A small network was shown many inputs. Here are its activations along a few directions, one row for each input.
Each table varies a few parts of the input and shows all the possible inputs, shuffled.
A made-up example of a description, with smaller parts first: one of 6 places along a line, together with either a single point or one of 9 places along a line or (one of 2 separate values, together with one of 8 places around a ring).
Shared parts are said once, and a part with two or three values counts as separate values.

Other details of the inputs shift rows strongly along three fixed directions, in all tables alike. That doesn't count.

Table:
row 1: [  2   4  15  -7  16   2 -25   9 -10 -54  10   1  20   6 -15]
row 2: [ 19  25   0   2 -26 -10  24   7  13  10  -1 -15  21 -40  48]
row 3: [-17  -2  -1   7  32  30 -11   6  -1 -59   3   0 -17  24 -41]
row 4: [ 17   7   0  12  26  -1   6  33  -2 -11  -7  -2  -5 -39   0]
row 5: [ 15  -3 -11   6   2   0  23  22   6 -14   1 -11  -1 -49 -16]
row 6: [-17  10  -4  12  34  23  -1   9  -5 -54  -3 -10 -15  16 -20]
row 7: [ 20   8   5   7  25 -31   7  14 -17  21 -11   3  -9 -48   0]
row 8: [  0   3  32 -11  10 -38 -35 -16 -30 -15  -1  -3  22 -14 -12]
row 9: [ -5   1   1   3 -22 -10   9 -26   4  69 -18  18 -20  31  50]
row 10: [ -6  17   3  11  40  17  20  11  -7 -32 -16  -3 -20   0  -9]
row 11: [ -4  12  -7  16  23  15  29  27  14 -21 -10 -12 -19 -18  -8]
row 12: [  1   0  21 -19 -20   9 -24  -7   1 -17  18   2  37  23   2]
row 13: [-25   5  -6   4 -28  -2 -11 -36   9  46 -17   2 -19  55  40]
row 14: [ -3 -13   4 -11  19 -12 -33   2 -19 -34  16   1   7   2 -35]
row 15: [ 29  -7  26 -22  -5 -11 -22  -4 -17   6   8  15  37  -4  16]
row 16: [ -3  16 -33  42  37  35  77  27  30  48 -51   8 -81  -8  26]
row 17: [-14  -1 -38  33  26  21  54  23  30  38 -23  -8 -59 -13  -2]
row 18: [ 20   5   4  -3 -11  -9   7  18   0 -18   8  -7  24 -52  -4]
row 19: [-49  -8 -29  11   5  64  21 -18  20 -59  -3   0 -47  66 -58]
row 20: [ -9   3 -30  26  13  -4  36  13  10   4 -10 -14 -44 -40 -25]
row 21: [-45  -9 -24  15  19  60  21  -1  15 -32  -8   2 -48  62 -48]
row 22: [-18  -9   2  -6 -26  -5 -30 -32  -4  26   5  10   0  51  20]
row 23: [  0 -15  -3 -18 -32  -4 -16 -20   0  -3  21   3  31   9  -9]
row 24: [ -8  -5 -11  -6 -13  10  11 -25   7  56 -14  22 -24  48  34]
row 25: [ 20  -4  12  -6   6 -11  -5  27  -7  -9   9  -8  27 -40  -9]
row 26: [ 11 -13   1  -1  24  -2 -17  16 -13 -28   9   0   8  -8 -32]
row 27: [-27 -10 -14  11  36   7 -16  -1 -15 -38   3  -1 -32  17 -57]
row 28: [-19  -3  22 -16 -26 -20 -41 -29 -13  -4  12 -10  28  28  -5]
row 29: [  6 -17   4 -25 -41   1 -23 -20  -3 -12  26   6  40  22 -13]
row 30: [  5  11   6  -1 -38 -38  -1 -16   3  30  -3 -15  15 -35  31]
row 31: [ -7  -7  -5 -13 -30   0  -3 -15  10  44   7   6   4  32  26]
row 32: [-10  16  -1  -2 -30  22  12 -13  20  26  -3  -3   7  43  52]
row 33: [-10 -16  -6 -13 -33  25  -7 -22  13  28  10  10  10  67  10]
row 34: [ 40  23  19   4  13 -22  20  25   1  22 -16   4  12 -55  50]
row 35: [ 13  -4  -7   9  28 -13  -3  22  -4  -1   0  -3  -4 -37 -10]
row 36: [ 26 -11  23 -18  11 -14 -25   1 -24 -13  11  10  34 -10 -17]
row 37: [ -9   2   8 -12 -19  34  -5 -31   8  16  -6  23  -2  74  29]
row 38: [  6  10 -12   7 -32 -15  22  -2  18  85 -10   2  -9  -5  58]
row 39: [  2 -13   4  -3  38   0 -10   3 -20 -27   3   8  -2  -8 -43]
row 40: [  8   6  13 -22 -38  -6 -15  -9   0 -29  17   1  48  -1  11]
row 41: [-11 -13  20  -9  -3 -20 -34 -10 -20 -20  22  -9  22  -3 -31]
row 42: [ 39   6   0  14  24 -21  16  43   1  19  -9  -6   1 -73  23]
row 43: [ 11   0 -14   4   1 -22  20  16   5   3   3 -11  -7 -56 -11]
row 44: [  5  -7  11 -12 -38 -32 -21 -20 -11   5  19  -6  30 -19   3]
Each input here is: one of 4 places along a line, together with one of 11 places along a line.
- Changing only the place on the line of 4 turns row 29 into row 36. The same change can be made to row 23. Which row results? => row 39
- Changing only the place on the line of 4 turns row 10 into row 6. The same change can be made to row 37. Which row results? => row 3
- Which other rows does row 12 become when the place on the line of 11 takes its other values? List them by row number. => row 11, row 17, row 21, row 25, row 28, row 31, row 32, row 33, row 38, row 41
- Which other rows does row 43 become when the place on the line of 4 takes its other values? List them by row number. => row 14, row 24, row 31
- Which other rows does row 25 become when the place on the line of 4 takes its other values? List them by row number. => row 5, row 15, row 42

Table:
row 45: [ 15   4   3   4  14 -30  17  29   5  33  -3 -10  -1 -57   7]
row 46: [-21  -7  16 -32 -19   1 -41 -14 -11 -46  32  -4  42  36 -33]
row 47: [-15 -16 -16  18  34  31   6  12  -2 -34  -7  -6 -29  17 -44]
row 48: [ -4   1 -11 -14 -29   0   2 -33   2  50   1  15   1  46  37]
row 49: [ 14  11   1  -7  -3 -17   4  -1  -5   2  11  -5  16 -24  20]
row 50: [ -1   8  -4 -11 -41  18  -1 -16  21  27  -4  21   2  46  48]
row 51: [ -8   2 -19  19 -10  26  23  -1  20  42 -21  18 -44  30  33]
row 52: [-15   3 -10  19 -14  27  34 -15  17  39 -29   7 -38  33  26]
row 53: [ -2   7 -14  14  21  11  28   5   0  18 -16   3 -29   3  14]
row 54: [ -2   7 -15  12  29  -3  16   8  -9 -15   0  -9 -17 -28 -17]
row 55: [-27   5 -24  12   7  43  25 -21  11  12 -15  10 -40  63  11]
row 56: [ -8   4 -16  14 -24   6  36 -18  20  59 -24   5 -33  14  30]
row 57: [  3  -9  -3 -12 -34   5 -17 -19   8   7  16  -2  28  28  21]
row 58: [  6   4  16 -20 -28 -18 -15 -13  -7 -21  11  -5  37 -13  -2]
row 59: [-34  -5  -1  10  19  39   7 -14   1 -62  -6  -3 -27  41 -54]
row 60: [ 10   2  18  -7 -21 -20 -13 -12 -11  -5   9  -6  31 -26   1]
row 61: [  8   3 -13  11  23  11  16  28   9 -25  -9 -12  -6 -25 -12]
row 62: [ -3 -10 -26  15   7   9  19   5  11  21 -10  -4 -27   4  -7]
row 63: [-21  12 -12  15 -25 -23 -11 -28  15  62 -22  -7 -26  32  65]
row 64: [-19   2  -7  12  24   8  14  19   7 -27   6 -17 -20 -12 -34]
row 65: [-10 -20  14 -23 -21  -3 -55 -23 -24 -39  31  14  29  33 -34]
row 66: [ -7  14  -1  -7 -32  14  13  -3  25  43  -6   5   4  36  52]
row 67: [-12  -5   3   6  39   8  10  21   0 -17  -6  -4 -22  -5 -39]
row 68: [ 17  -7  16 -14 -11   0 -27  -1  -5 -23  17  -3  44   5   6]
row 69: [-23  10  -2  31  49 -13 -10  12  -7 -25 -26 -20 -44 -10 -16]
row 70: [-12   9 -21   3  27   6  19   9  -2 -36  -1  -9 -21 -13 -29]
row 71: [ -1  -8   2 -27 -17  -9 -17 -32 -10  18  12  15  21  35  12]
row 72: [-10   3   3  19  24  16  16   5  -3 -34 -14  -8 -21 -13 -33]
row 73: [  9   1  -2  13  27   0   5  22  -3 -12  -9   8 -24 -25 -21]
row 74: [ 16 -10  16 -11 -10   0 -33  -4 -11 -16  16  -2  45   3   3]
row 75: [ 13  16   9  14  22  -9  22  38   9   3  -4 -15  -3 -50  11]
row 76: [-41 -10  -6   8  20  39   1  -2   0 -23  -1   0 -32  57 -42]
row 77: [-20  -8   6 -19 -40  34 -31 -39   8 -12  15  25  11  92  13]
row 78: [ 19  10  18 -15   2 -12 -11  -1 -13 -15  13   1  34 -12  18]
row 79: [ -8   0  -5  10  24  -8  11  22  -2   1   0 -11 -18 -25 -31]
row 80: [  0 -18  23 -29  -7   1 -49 -19 -18 -36  19  23  29  36 -28]
row 81: [ -3 -15  -2 -13 -34  23 -17 -30   8  34   0  15  13  72  27]
row 82: [-22   0  -8  15  25   9   9  17   0 -21   4 -16 -21 -12 -39]
row 83: [ 14   0  15  -1 -15 -27  -3  -2 -13   7   2  -6  20 -40   4]
row 84: [ -1   2 -24  12 -21   6  23  -5  22  58 -15  16 -38  15  34]
row 85: [ 24  16 -10   8  -1 -23  20  31  12  10  -5  -4  -5 -67  22]
row 86: [ 20 -17   6 -16  -8 -22 -21  -2  -8   6  12  -1  33 -16  -3]
row 87: [ -3  -5  -2   9  19 -10  20   3  -2  -9 -13  -5 -20 -32 -32]
row 88: [-29  -8 -13  12  14  43  -4  -9   5 -36  -3  13 -36  50 -35]
row 89: [ 21   0  19 -22   9 -21 -15  -5 -19   0   7  10  31 -10   8]
row 90: [ 12 -13  14 -23 -16 -22 -35 -10 -12  -5  19  16  27  -4  -9]
row 91: [ 22  11   3  -1  13 -14  13   7  -8  26  -8   5   2 -22  25]
row 92: [  6  -3  29 -20  -6 -13 -32   1 -15  -3  17   3  38   7  -7]
row 93: [ 11 -18   8 -14 -18 -14 -34  -7 -16  -7  22  -3  39  -1  -6]
row 94: [-20 -25  -9   2  42  30  -9   1  -7 -56  -2   0 -19  32 -71]
row 95: [ 22   0  25  -9  -1 -22  -1   0  -8   6  -8   3  21 -33   6]
row 96: [ 11   4   8   3   1 -26   3  23  -5  24   7 -12  11 -46   9]
row 97: [ 21  17  14   0  -5 -15  16  15   3  -4 -11  -7  16 -46  18]
row 98: [ -7   2 -21  19  -1  11  15   4  13  11  -7   5 -34  -5   3]
row 99: [  6  12 -22  14 -32   5  31  -1  33  58 -12   9 -28   2  61]
row 100: [ 27  11  14  12  10 -21  22  18  -2  20 -19  -4  -1 -58  12]
row 101: [ 20   1  -4  -8 -12 -16  -4  14   3  -4   8 -12  30 -34  11]
row 102: [  9   5  26  -9  -4 -10 -20  10  -9  -1  14  -5  35 -13   8]
row 103: [ 19  14   4  13  -3 -23  27  15   7   9  -8 -15   0 -64  16]
row 104: [ 11 -13   7 -13 -18  -9 -32  -9 -11 -12  22  -6  42  -3  -3]
row 105: [-18  -2 -21  12  32   9  16   2 -11 -18  -3  -4 -34   0 -33]
row 106: [ 22  17   9 -13   4 -16   1  11  -8  -9   4  -1  28 -28  21]
- Changing only one part turns row 50 into row 85. The same change can be made to row 76. Which row results? => row 96
- Changing only one part turns row 100 into row 56. The same change can be made to row 67. Which row results? => row 45
- Describe the family of inputs behind these rows. => one of 2 separate values, together with either a single point or (one of 5 separate values, together with one of 6 places along a line)
- Which other rows does row 61 become when the choice among 5 separate values takes its other values? List them by row number. => row 50, row 66, row 97, row 106
- Which other rows does row 94 become when the choice among 2 separate values takes its other values? List them by row number. => row 86

Table:
row 107: [  3  -3 -14  23  30 -17  25  24  -3  10 -15  -8 -38 -48 -20]
row 108: [ 22  15  -1  15   7 -43  27  16   1  46 -18 -15 -12 -71  31]
row 109: [-10  -2  -6   5 -15   9   0 -17   7  40 -10   5 -12  37  28]
row 110: [-13   0 -23  25  47  32  35  20   7 -51 -12  -3 -48 -14 -52]
row 111: [-28  -1 -15  21  46  24  19   9   1 -25 -13  -6 -46  19 -40]
row 112: [  7  -6  36 -30 -20  -9 -45 -17 -19 -23  22   8  51  20  -4]
row 113: [ 12   8 -19  23  24   7  43  37  19  -7 -12 -13 -28 -54  -4]
row 114: [  3   2  23 -26 -33   4 -35  -9  -8 -39  31  -4  59  19   0]
row 115: [ 17  11  -3   2 -25 -25   0  -3  10  74  -9   4   1  -6  64]
row 116: [-38 -17 -23   1   1  26 -11 -28   2   1   1  13 -37  72 -21]
row 117: [-35  -2 -15  -2  -8  47   5 -30   8 -15  -8  11 -22  85  -5]
row 118: [-33  -7 -22   1 -18  53  12 -14  20 -22   6   2 -17  68 -17]
row 119: [ -5   1 -14  14  18 -17  23   4   0  17 -15  -5 -31 -35 -14]
row 120: [ 20  14   3  -6 -39  -6  13  -1  22  45  -3   0  21  -9  74]
row 121: [  0   9  -6   4 -18  19  14  -8  16  13  -9   7 -10  27  30]
row 122: [ 24  12   5  -5 -29  -8  18   2  15  68 -10  11  12 -11  65]
row 123: [ 11  -8  27  -4  25 -42 -35  16 -31 -45  14 -12  24 -59 -49]
row 124: [ 16  -4  22 -22  -5 -10 -31  -1 -19 -39  18   4  48 -11 -17]
row 125: [ 20  -5  20  -9  37 -29 -22  27 -26 -40  16  -9  31 -53 -42]
row 126: [  6 -18  25 -31 -25 -16 -55 -26 -23  -9  26  10  55  23  -8]
- Describe the family of inputs behind these rows. => one of 2 separate values, together with one of 10 places along a line
- Which other rows does row 123 become when the choice among 2 separate values takes its other values? List them by row number. => row 107
